Each row below is a small network's average activation on inputs in which a field has the value named, seen along a few directions.
Related values have similar rows: they may be neighbours, one step apart, or belong to one group.
In the rows, 500 means zero.
Strong random noise was added to every row along 9 fixed directions; ignore it. To show where, here is one row again and again, with new noise each time:
[411 528 463 810 503 486 666 531 596 678 649 479 493 489 364 675 486 668
 431]
[304 568 550 379 516 462 598 429 865 595 334 385 692 678 632 717 570 488
 433]
[626 779 259 713 495 658 611 443 445 330 429 455 547 360 443 490 476 501
 330]
[481 561 467 562 337 470 441 549 625 352 424 540 540 573 485 627 608 371
 411]
[507 334 590 484 328 517 377 674 695 568 596 399 428 609 512 479 724 500
 590]
[581 374 410 343 660 588 616 204 515 444 384 718 529 561 632 618 493 625
 591]
[436 634 535 272 513 528 499 515 302 489 393 663 520 453 631 486 534 517
 462]
[582 227 581 323 515 529 112 176 556  83 509 714 511 665 515 639 518 385
 596]
[561 521 297 487 467 546 437 610 562 104 618 476 282 404 554 192 398 337
 628]
[343 425 554 452 679 484 494 366 636 505 663 402 482 499 543 498 358 615
 595]
[491 319 568 333 307 324 360 605 551 340 487 501 385 498 639 411 653 353
 665]


Kor, 17 values:
s2: [152 523 549 302 560 282 483 375 756 415 385 739 568 747 530 779 241 394
 454]
s10: [603 457 387 542 511 589 540 308 607 367 362 682 604 614 468 779 577 481
 441]
s5: [404 558 627 374 634 447 339 394 545 415 507 105 621 388 670 300 432 474
 573]
s16: [605 457 521 396 632 482 432 297 328 351 520 617 467 474 468 481 310 476
 599]
s1: [666 502 487 847 411 539 526 567 492 716 597 366 510 469 254 594 547 650
 340]
s14: [387 687 524 329 528 367 539 535 592 457 377 394 625 508 543 434 389 290
 466]
s4: [697 333 518 302 455 385 462 347 176 531 347 565 451 391 600 494 710 530
 556]
s8: [569 495 445 438 701 623 460 242 254 421 514 731 549 478 460 412 283 525
 551]
s9: [543 480 512 395 335 622 533 829 561 568 371 568 460 638 623 385 624 327
 499]
s13: [664 156 643 488 277 472 397 617 209 672 418 795 417 542 524 546 779 554
 617]
s17: [558 367 602 404 658 236 592 125 330 620 490 287 561 309 599 527 364 668
 644]
s6: [577 475 411 440 562 749 559 769 348 720 577 626 269 459 446 272 567 701
 573]
s3: [593 800 492 693 547 403 545 184 150 379 378 483 649 285 364 656 340 425
 271]
s11: [468 398 675 355 667 554 289 341 483 477 439 561 644 593 539 638 511 553
 490]
s7: [480 497 563 476 493 380 436 402 399 378 366 536 572 421 520 584 571 453
 447]
s15: [507 529 495 389 524 495 503 403 608 387 379 309 662 566 585 396 478 366
 456]
s12: [529 239 592 489 553 407 419 387 411 512 605 726 458 544 429 540 401 436
 597]
Kor is arranged as a ring.
Fewest steps between s13 and s12?
Answer: 4
List every value one step from s16, in the order listed.
Answer: s17, s3
List every value one step from s11, in the order listed.
Answer: s5, s7
List every value one step from s15, in the order listed.
Answer: s8, s9
